Each row below holds a small network's activations on one input, seen along a few directions.
Each table varies a few parts of the input and shows all the possible inputs, shuffled.
Descriptions start from the smaller parts, as in this example, which fits no table here: ring(8) and (point or line(11) or (values(3) and line(6))).
Shared parts are said once, and a part with two or three values counts as separate values.

Rows:
r1: -.70  .15  .19  .26  .37  .36  -.15  .45  -.61  -.28  .74  .41  .84
r2: .37  -.32  .04  -.34  -.23  -.05  .40  .10  .26  .21  .17  .45  -.42
r3: -.31  -.12  -.58  -.21  -.04  .45  .57  -.21  .03  -.04  -.39  -.24  -.14
r4: .27  -.33  .44  -.36  .07  -.14  -.20  -.25  .48  .25  .14  .33  .21
r5: -.45  -.08  -.18  .33  .19  .35  .43  .97  -.67  -.52  .71  .29  .21
r6: .41  .25  .09  -.37  .24  -.60  -.19  .02  .24  .11  -.07  .30  -.31
r7: .30  .27  .20  -.10  .18  -.24  .03  -.16  -.29  -.03  -.46  -.51  -.39
r8: .47  .14  -.21  .39  -.18  -.69  -.63  -.12  .25  .26  -.05  -.02  -.20
r9: -.35  .11  -.11  -.09  .06  .55  .06  -.59  .31  -.10  -.46  -.18  .48
r10: .04  -.21  .58  -.06  .01  .37  -.11  -.34  .10  .16  -.26  -.40  -.02
r11: .09  -.35  .16  -.08  -.17  .26  .51  .04  -.21  .26  -.28  -.31  -.53
r12: -.14  .55  -.41  -.32  .11  -.08  .05  -.24  -.09  -.33  -.74  -.38  .09
r13: .30  -.50  -.32  .33  -.61  -.17  -.13  -.07  .30  .22  .21  .12  -.43
r14: .34  -.26  .06  .29  -.37  -.09  -.69  -.36  .50  .44  .25  -.06  .26
r15: -.62  .69  .04  .32  .37  -.28  .06  .79  -.60  -.60  .49  .19  .35
Question: Changing only one part turns r11 into r10. The same change can be made to r3. Which row results?
Answer: r9
Question: What do these inputs look like to the network?
Answer: values(3) and (point or line(4))
Question: Change only the line(4) part in r8. List by row number the other rows that result.
Answer: r6, r7, r12

Rows:
r16: .24  .20  -.19  -.36  -.03  -.08  .18  -.51  .14  .11  -.90  -.54  -.44
r17: -.59  .51  -.14  .16  .39  .02  .26  .63  -.66  -.57  .23  .08  .25
r18: .19  -.26  -.12  -.38  -.23  .31  .54  -.45  .19  .16  -.75  -.44  -.57
r19: -.65  .62  .01  .14  .46  .10  -.01  .39  -.53  -.55  .20  .06  .63
r20: .35  -.50  .23  .26  -.32  -.16  -.46  -.05  .42  .44  .60  .42  .04
r21: -.72  .04  -.04  .12  .23  .60  .33  .40  -.52  -.41  .36  .11  .55
r22: -.57  .03  -.09  .10  .25  .43  .59  .69  -.67  -.43  .39  .14  .13
r23: .06  -.26  -.09  -.33  -.18  .50  .27  -.72  .39  .21  -.74  -.48  -.15
r24: .58  -.11  .07  .23  -.20  -.72  -.56  .18  .28  .26  .48  .41  -.21
r25: .49  -.51  .14  .13  -.32  -.36  -.19  .24  .30  .38  .61  .50  -.32
r26: .45  -.02  .27  .27  -.13  -.62  -.83  -.04  .38  .28  .44  .30  .15
r27: .16  .27  -.04  -.35  .09  -.01  -.11  -.76  .29  .11  -.92  -.54  -.08
Question: What do these inputs look like to the network?
Answer: values(3) and line(4)
Question: Changing only the line(4) part turns r23 into r18. The same change can be made to r20. Which row results?
Answer: r25
Question: Change only the line(4) part in r19. List by row number the other rows that result.
Answer: r17, r21, r22

Rows:
r28: -.19  .03  .17  .26  .03  .09  -.22  .05  -.01  -.06  .23  .00  .31
r29: .48  .00  .30  -.41  -.01  -.22  -.06  -.51  .38  .28  -.59  -.26  -.37
r30: -.33  .36  -.21  -.04  .30  .10  .08  .07  -.35  -.27  -.15  -.07  .22
r31: .57  -.41  -.21  -.06  -.40  -.10  -.03  -.43  .33  .46  -.39  -.28  -.60
r32: .39  -.20  -.06  -.09  -.33  -.15  -.33  -.59  .71  .34  -.26  -.02  -.07
r33: -.33  .02  .05  -.02  .19  .33  -.01  -.07  -.15  -.04  .04  -.05  .41
r34: -.27  .09  -.14  -.01  .07  .18  .50  .35  -.28  -.30  .02  .04  -.14
r35: .06  .16  -.04  .07  .11  -.39  -.05  .44  -.20  -.08  .35  .29  -.09
r36: -.29  -.26  .06  -.01  -.06  .44  .40  .21  -.14  -.10  .21  .08  .09
r37: .08  -.18  .16  .11  .04  -.07  -.15  .29  -.08  .04  .52  .36  .12
r38: -.16  .39  -.08  .21  .06  -.20  -.13  .19  -.21  -.28  .01  -.08  .11
Question: What do these inputs look like to the network?
Answer: values(3) or (values(2) and line(4))
